These are the activations of a small neural network, seen along a few directions. Each row is one input.
Each table varies a few parts of the input and shows all the possible inputs, shuffled.
A made-up example of a description, with smaller parts first: one of 8 places around a ring, together with either a single point or (one of 2 separate values, together with one of 4 places along a line) or one of 11 places around a ring.
Shared parts are said once, and a part with two or three values counts as separate values.

Other details of the inputs shift rows strongly along two fixed directions, in all tables alike. That doesn't count.
To show where, the next rows are all for the same input, with only those details redrawn:
[ -4   5 -10  30 -29  -4 -40  12  -3  17  -5 -50]
[ -6 -25 -50 -20  39  24  -3  -5 -29 -21  15 -15]
[ -1   1  27 -22   9  -4  53   0  25   1   6  74]
[ -6 -23 -45 -20  37  23   0  -5 -26 -20  15 -10]
[ -1  18  30  24 -40 -18  -4  14  27  26  -9   5]

Rows:
row 1: [ -7 -25 -48 -22  38  26  -7  -5 -32 -20  12 -18]
row 2: [ 16  14  50 -30  25  -7  57 -21  15 -32 -10  63]
row 3: [  2  16  29  23 -41 -16 -14   9  20  30 -11  -3]
row 4: [ 18  18  53 -31  22 -11  58 -19  17 -28 -10  64]
row 5: [  0 -24 -47 -24  41  24  -4  -8 -31 -20  14 -10]
row 6: [ 10  -8 -18 -20  47  16  -3 -22 -34 -50   3 -29]
row 7: [  1   0  26 -25  10  -1  49   0  22  -1   4  74]
row 8: [  1  18  24  26 -38 -16 -19  11  20  25 -10  -7]
row 9: [ -1   0  -9  18 -15  -4 -22   4  -5  14  -2 -28]
row 10: [ -2  18  28  30 -41 -21 -12  10  23  29 -10  -4]
row 11: [ -2  18  30  28 -44 -23 -15  10  22  30 -11  -4]
row 12: [ -4   3  -5  16 -18  -2 -19   9   2  11  -2 -23]
row 13: [ -3   7 -12  33 -27  -5 -45   9  -3  17  -4 -55]
row 14: [ -8 -27 -51 -19  40  23  -4  -5 -32 -20  14 -17]
row 15: [ 15  21  33  19 -17 -13 -19  -8   2 -13 -20 -36]
row 16: [  0   4 -12  28 -26  -4 -40   7  -5  18  -3 -50]
row 17: [ -1   1  24 -23  11  -2  43  -4  20   1   5  68]
row 18: [ -8 -26 -44 -23  36  20   0  -6 -30 -18  13  -9]
row 19: [ -2   2  -8  24 -27  -7 -37   6  -6  20  -5 -44]
Describe the family of inputs behind these rows.
> either one of 4 places along a line or (one of 3 separate values, together with one of 5 places around a ring)
Which other rows does row 10 become when the choice among 3 separate values takes its other values? List them by row number.
> row 9, row 14

Rows:
row 20: [ -2  10  34  19 -24 -25  14  -4  11   5 -12   2]
row 21: [  7  21  22  21 -11 -13   7   5  21   0  -2  -3]
row 22: [  1 -13 -55   4  13  31 -71   5 -42 -18  -4 -83]
row 23: [-10 -34 -53 -30  38  23  23  -1 -18  -3  27  35]
row 24: [ -1  24  42   8 -26 -10   8  15  36   0  -7  24]
row 25: [ -4  16  29  19 -22 -17  12  14  18   0 -13  -4]
row 26: [ -4  14  37  19 -18 -24   6  -8  17   2  -7  14]
row 27: [-12   6  38   7 -36 -15  31  17  44  43   9  62]
row 28: [  7 -15   7 -52  34  21  54  -4   2 -23  -3  65]
row 29: [ -8   9 -16  38 -15  -3 -56  13 -11  -8  -7 -81]
row 30: [  5   9  -3  28 -41  -7 -59   9 -20  21 -26 -75]
row 31: [  8 -23 -40 -35  62  16  12 -33 -36 -29  18   0]
row 32: [-24 -23 -78  16   7  23 -54   8 -35  13  12 -78]
row 33: [ 12  21  24  12 -19  -4   6   8  27   0  -2   3]
row 34: [-13 -37 -46 -29  40  22  22   4 -14  -3  29  38]
row 35: [  2  15  42   8 -22 -25   0 -11  15  13  -9  18]
row 36: [  2 -27 -41 -50  65  30   3 -20 -42 -36  12  15]
row 37: [ -8  12  29   8 -34 -23  28  14  41  42   0  61]
row 38: [ -1 -31 -32 -40  53  13  21 -26 -41 -30   9   4]
row 39: [ 17  -5   3 -45  44  13  43 -20  -7 -15   8  63]
row 40: [ -3  12  -7  38 -44  -1 -52  23  -6   4 -16 -88]
row 41: [ 19  18  23   6 -19   2  -5   4  17  11 -10   5]
row 42: [  9  22  40  31 -27 -26   7 -10  22  13  -6   2]
Describe the family of inputs behind these rows.
> either one of 5 places around a ring or (one of 3 separate values, together with one of 6 places around a ring)
Which other rows does row 25 become when the choice among 3 separate values takes its other values? List them by row number.
> row 21, row 29

Rows:
row 43: [ 1  3 13 -1 -1 -5  3 -5  1 -5 -5  3]
row 44: [-2  1  2  0  0  4 11  7 10 -3  6 11]
row 45: [  8   9  10  18 -24  -8 -28   4   0  16 -11 -27]
row 46: [ 5  4 11 -5  5 -1  5 -5  3 -6 -2 11]
row 47: [  6  10  14  21 -27 -15 -23  -2   3  16  -9 -23]
row 48: [ 0  5  8 -3  3  0 14  3  6 -9 -3  9]
row 49: [-5 -3 -2 -2 -4 -1  3  6  3  6  2 10]
row 50: [  1  13  15  24 -26 -14 -28   2   1   9 -11 -35]
row 51: [ 3  0  3 -3 -2 -1  3 -4  3 12  0 14]
row 52: [  2  16  12  25 -28  -8 -21  13  12   7 -12 -30]
row 53: [  0 -18 -36 -20  29  17  -7  -8 -26  -8   9  -9]
row 54: [-4 -1 -2 -4 -2  1  2  6  6  6  3 13]
row 55: [ 4  4 10 -4  5 -4  3 -6  2 -6 -1  7]
row 56: [ 2  7  8 -2  4  1 14  3  9 -9  0 12]
row 57: [  7  12  11  25 -30 -13 -32   0   2  18 -10 -34]
row 58: [ -1 -13 -24 -19  35  12   1 -15 -23 -25   8  -7]
row 59: [-3  0  2 -4  2  5 13  7 11 -4  4 15]
row 60: [-6 -3  2  0 -1 -3  8  3  5  6  4 16]
row 61: [ 2 -1  2 -7 -3 -1  3 -2  1 11 -2 12]
row 62: [-5  0  4  2 -1  0 12  6  8 -3  5  7]
row 63: [ -5 -16 -34 -13  31  19   5  -1 -15 -21  16  -7]
row 64: [ 1  0  3 -2 -1 -3  4 -6  2 12  1 13]
row 65: [ 1  2 11 -4  3 -1  4 -4 -1 -6 -5  5]
row 66: [ -4  10   7  22 -29  -3 -18  15  12  11  -6 -24]
row 67: [ 3  3 11 -3  1  0  2 -4  2 -5 -5  6]
row 68: [ 1  5  6 -2  2  2 11  4  7 -9 -3  7]
row 69: [ 1  7  7  1  2 -2 10  2  8 -8  0  5]
row 70: [  1   9   9  23 -29 -14 -22   0   6  25  -8 -18]
row 71: [ 6 -2 10 -8  2 -2  9 -6 -2  1 -3 14]
row 72: [-10 -23 -59   3  19  19 -41   2 -39 -10   9 -61]
row 73: [-1  6  6  2  0 -2 10  3  5 -8 -3  1]
row 74: [ 8  1  8 -7  3 -1  5 -6  0  2 -1 13]
row 75: [  2  -8 -35  16  -2   5 -51  -5 -34  -2  -2 -73]
row 76: [  2 -13 -22 -22  35  16   2 -10 -20 -24   6  -2]
row 77: [-1 -2  3 -4  0 -4  8 -6  1 10  0 15]
row 78: [-3  0 -1  0 -3  1  2  5  6  7  4 13]
row 79: [-4 -1  4  0 -1  1 13  7  9 -3  4  9]
row 80: [-5 -2 -3 -4 -4  1  1  6  4  6  2 11]
row 81: [ 5  0 10 -6  0 -5  9 -7 -2  1 -3 13]
row 82: [ -7 -17 -37 -13  28  16  -3  -4 -20 -11  14  -4]
row 83: [ -1   5   7  -2   5  -2  15   1   5 -10   0   7]
row 84: [ 7  0  8 -8  1  0  5 -5 -2  2 -4 13]
row 85: [-5 -4 -1  0  1 -3  8  1  5  6  4 16]
row 86: [ 0 -3  3 -4 -2 -4  6 -4  0 10 -1 12]
row 87: [-4 -1  1  1  4  1 14  4  9 -4  7 11]
row 88: [-4 -1  3 -3 -1  3 14  7  9 -3  3 11]
row 89: [ 0  6  7  0  4 -3 14  0  7 -9  0  7]
row 90: [ 1 -3  3 -6 -2 -3  6 -3  1 10 -2 13]
Describe the family of inputs behind these rows.
> one of 6 places around a ring, together with one of 8 places around a ring
Changing only the place on the ring of 8 turns row 71 into row 81. The same change can be made to row 88. Which row results?
> row 79
Changing only the place on the ring of 8 turns row 54 into row 85. The same change can be made to row 59. Which row results?
> row 87
A walk changes only the place on the ring of 8. It starts at row 52 and steps to row 68. List the rest of the walk in order.
> row 48, row 73, row 83, row 89, row 69, row 56
A walk changes only the place on the ring of 6. It starts at row 44 and steps to row 56. List the rest of the walk in order.
> row 46, row 74, row 51, row 78
Which other rows does row 86 become when the place on the ring of 8 takes its other values? List them by row number.
> row 51, row 53, row 61, row 64, row 70, row 77, row 90

Rows:
row 91: [  2 -13  10 -33  32  -1  42 -24 -18 -28 -11  18]
row 92: [ 15  50  54  50 -60 -22 -35  23  44  17 -23 -33]
row 93: [  3 -14 -31 -20  33  35  12   1   1 -18  21  11]
row 94: [  2 -11  15 -22  32  -3  23 -21 -11 -27   9  33]
row 95: [-28  13  14  39 -54 -27   0  31  42  48   3  18]
row 96: [ -9  30  29  54 -68 -35 -23  18  40  55  -1 -20]
row 97: [ 16 -17 -38 -26  28  29 -13  -6 -27 -14   6  -6]
row 98: [ 13  17  24  30 -39 -15 -25  10  -4  -7 -33 -60]
row 99: [  7  -5 -17  -3  10  15 -44  -3 -31 -36 -11 -62]
row 100: [-26 -34 -50 -21  16  20  -5   6 -24  13   7   4]
row 101: [-24 -35 -60  15  -4   4 -38  14 -26  22  16 -34]
row 102: [ -5  11 -19  42 -42   6 -50  32   9  25   2 -74]
row 103: [ -3 -29 -30 -18  25   5  14  -8 -17  10  25  22]
row 104: [-21   3  28  -8 -15   3  65  33  58  22  12  97]
row 105: [  7  -2  36 -15  22 -20  58 -22   3 -19  -2  57]
row 106: [ 11  -3 -17 -27  37  12 -11 -23 -32 -17 -10 -12]
row 107: [ 19  38  83  11 -27 -43  38 -11  46  27 -13  82]
row 108: [ 21   5  -7 -33  37  15   4 -10 -13 -33  -8  17]
row 109: [ -5 -22 -44  -2  -3  12 -43  -3 -36  18  -2 -57]
row 110: [ -1  18  57 -19  16 -17  64 -16  34 -21   7  80]
row 111: [  3  15 -30  26  11  -2 -44  -8 -22 -11   3 -67]
row 112: [  5 -18 -30 -23  19  18 -17 -18 -27   9   1 -12]
row 113: [-21 -30 -49 -21  15  26  -3  20 -19  -2   8   8]
row 114: [  1  -6 -19  -8  34  17  20   1 -17 -47   2 -31]
row 115: [ -4  -2 -17   5  14  22 -28   4 -12 -38   5 -52]
row 116: [ 13  21  35  57 -71 -33 -46   5  22  62 -10 -26]
row 117: [  1  12  54 -13  12 -27  80 -14  30 -22   0  73]
row 118: [  9  26  39  36 -77 -20 -28  27  28  45 -24 -15]
row 119: [  1 -13 -35 -16  37  16  14 -16  -8  -6  26  14]
row 120: [ -1  -7  17 -36  31   9  21 -24 -14 -28  -5  25]
Describe the family of inputs behind these rows.
> one of 5 places around a ring, together with one of 6 places along a line
Changing only the place on the ring of 5 turns row 101 into row 104. The same change can be made to row 103. Which row results?
> row 102
Which other rows does row 109 become when the place on the line of 6 takes its other values? List them by row number.
> row 91, row 100, row 106, row 112, row 120
Which other rows does row 108 become when the place on the line of 6 takes its other values? List them by row number.
> row 97, row 98, row 99, row 113, row 118
